A small network was shown many inputs. Here are its activations along a few directions, one row for each input.
In each table, some parts of the input vary, and every possible input appears once, in random order.
Descriptions start from the smaller parts, as in this example, which fits no table here: values(3) and (point or ring(11) or (line(4) and ring(8))).
Shared parts are said once, and a part with two or three values counts as separate values.
In the rows, zero is written as 128.

Other details of the inputs shift rows strongly along two fixed directions, in all tables alike. That doesn't count.

Table:
r1: [ 87 127 131 137 108 207 174 111 125 102 140]
r2: [131 113 158 141 149 114 153  96 122  98 154]
r3: [152 127 141 125 119 134 159 117  83 105 122]
r4: [ 98 119 105 146 100 181 114 162 140 127 111]
r5: [111 117 150 148 114 168 154 143 111  95 151]
r6: [153 128 172 128 130 109 115 100 111 114 138]
r7: [115 131  87 123 130 145 102 159 141 190  89]
r8: [145 134 122 112 136  91 105 135 139 161 130]
r9: [118 143  82 111 139  98  97 142 139 146 115]
r10: [136 140 125 113 137 127 117 149 133 162 111]
r11: [149 139 157 114 110 146 132  96 109 129 138]
r12: [138 112 118 148 128 121  96 142 151 123 124]
r13: [150 144 161 104 148 108 128 109 105  94 128]
r14: [136 131  95 126 151 115  92 156 147 191  88]
r15: [135 130  83 124 100 181 149 127 124 129 105]
r16: [144 122 176 148 131 117 122 133 108  90 135]
r17: [ 93 138  93  92  72 188 137 139 167 144 128]
r18: [137 130 160 151 110 104 120 124 111  89 154]
r19: [139 138 180  99 128 110 146 134 119 113 130]
r20: [115 112  82 158 178  57 107 149 163 163 122]
r21: [130 121 122 108 161  68 105 179 153 169  96]
r22: [115 140 113 134 106 131 105 127 133 144 127]
r23: [111 120 149 143 150 134 161 104 115 110 134]
r24: [121 137  97 108 129  82 107 162 166 166 115]
r25: [119 159 136 108  81 162 144 114 113 128 150]
r26: [119 147 156 105  99 171 149 128 101 129 131]
r27: [120 116 148 140 140 133 159  84 122 103 149]
r28: [115 113 161 146 163 101 157 110 104 111 135]
r29: [125 123 148 140  88 155 127 116 122  87 155]
r30: [136 137 111 108 118 144 116 131 146 159 122]
r31: [149 141 179 100 128 109 146 124 129 107 133]
r32: [155 124 174 149 133 113 120 125 119  85 137]
r33: [139 105 118 153 147 114 118 145 150 123 144]
r34: [148 130 122 121 136  92 100 123 131 164 124]
r35: [ 98 117  90 150 112 196 135 163 154 130 127]
r36: [ 83 127  87 139 108 219 158 120 160 124 124]
r37: [127 140 109 123  73 166 165 106  92 104 141]
r38: [107 123  99 149 105 203 142 146 156 115 136]
r39: [ 73 120  73 137 101 197 151 107 158 138 134]
r40: [133 132 107 105 148  88  98 129 132 135 123]
r41: [174 117 141 125 133  94 145 105  92 107 132]
r42: [140 119  82 125 110 128 133 126 121 139 120]
r43: [118 145 128  94  99 182 139 100 115  97 137]
r44: [148 149 162 122 115 100 129 102  96 129 147]
r45: [108 129  72  98 108 158 113 159 189 172 102]
r46: [141 123 136 124 114 137 159 125  79 109 120]
r47: [154 141 130 116 150 103 110 140 141 158 112]
r48: [132 121 161 146 163 108 157  93 120 102 139]
r49: [114 109 111 145 152 103 131 120 148 132 142]
r50: [146 132 178 132 142 105 116 119 102 119 124]
r51: [109 139  98 128 100 196 112 131 154 147 104]
r52: [133 124 154 155 124 105 142 128 113  91 173]
r53: [126 132 123 108 161  94 107 148 114 134 104]
r54: [130 145 155 101 133 137 135 117  97  98 126]
r55: [120 125 150 149 150  82 153  94 111 107 156]
r56: [138 104 116 155 151  85 110 150 148 128 150]
r57: [109 102 101 153 186  84 117 159 150 159 106]
r58: [159 133 118 128 162  88  94 139 144 175  98]
r59: [136 129 179 131 135 109 121 123  93 118 126]
r60: [137 120 110 134 145  83  80 136 148 162 116]
Each input here is: line(6) and (values(2) or line(8)).
- The inputs of r9 and r53 match in every part but the line(6) part. If r44 is changed in the same way as r9 into r53, which row does it become? => r7
- The inputs of r11 and r14 match in every part but the line(6) part. If r45 is changed in the same way as r11 into r14, which row does it become? => r19
- Which other rows does r60 become when the line(6) part takes its other values? List them by row number. => r6, r22, r50, r51, r59
- List by row number the other rows that have the line(6) part in common with r39. => r8, r17, r29, r34, r40, r42, r49, r56, r60

Table:
r61: [133 122 147 141 128 106 127 109 134 106 156]
r62: [ 99 115  84 145 138 169 138 135 137 145 103]
r63: [125 138  88 107 102 149 113 123 146 158 118]
r64: [121 123 105 141 112 130 102 139 159 141 134]
r65: [121 124 130 133 122 138 154 109 122 100 154]
r66: [182 126 177 140 163  25  92 125 112 120 149]
r67: [121 132 133 131 116 171 120 147 125 127 118]
r68: [135 113 131 143 158  90 137 130 128 125 137]
r69: [136 107  97 148 181  45  86 159 166 155 118]
r70: [133 142 135 100 102 142 137 110 110 120 135]
r71: [121 119 152 138 139 154 160 115 113 100 138]
r72: [127 140 154 108 143 133 144 115 109 132 118]
r73: [132 117 112 143 141 106 129 115 144 128 145]
r74: [144 122 159 138 136  82 115 131 123 108 149]
r75: [137 141 156 104 114 146 146 113 103 116 123]
r76: [102 121 106 140 126 161 129 144 155 130 118]
r77: [134 137 158 127 103 145 131 129 107 108 144]
r78: [107 116  99 143 134 154 103 169 161 154 102]
r79: [120 144 106 107 115 134 127 108 140 153 128]
r80: [135 138 162 129 111 151 133 130 108 104 135]
r81: [159 120 104 128 167  49  82 169 146 173  96]
r82: [114 113 101 144 145 113 112 153 159 146 120]
r83: [111 143 108 107 127 153 137 129 136 154 105]
r84: [108 119  62 145 124 141 123 121 154 154 122]
r85: [129 136 110 117 111 157 121 147 136 140 104]
r86: [137 142 138 110  91 150 134 118 112 109 139]
r87: [135 139 151 124 100 141 127 123 110 102 150]
r88: [121 125 145 136 111 139 128 137 128 116 140]
r89: [179 131 164 123 144  50 106 117 112 122 140]
r90: [135 144 150 103 131 103 141 102 108 124 140]
r91: [121 135 123 106 117 172 133 131 122 141 104]
r92: [136 140 152 103 106 141 144 112 101 120 132]
r93: [111 119 103 140 137 153 144 135 144 129 122]
r94: [135 137 154 115 109 166 138 128 107 112 120]
r95: [136 125 170 139 131 117 130 134 119 103 137]
r96: [111 114  79 146 143 124 128 137 140 154 112]
r97: [120 124 140 141 130 145 162 104 103 102 133]
r98: [119 116 145 143 148 132 131 136 133 116 126]
r99: [109 140  96 107 126 140 129 133 141 166 109]
r100: [131 121 135 140 137 104 148 101 105 105 146]
- The inputs of r93 and r65 match in every part but one. If r76 is changed in the same way as r93 into r65, which row does it become? => r69
- The inputs of r89 and r94 match in every part but one. If r66 is changed in the same way as r89 into r94, which row does it become? => r67
- What do these inputs look like to the network? => line(5) and line(8)
- Which other rows does r88 become when the line(8) part takes its other values? List them by row number. => r68, r77, r81, r82, r92, r96, r99
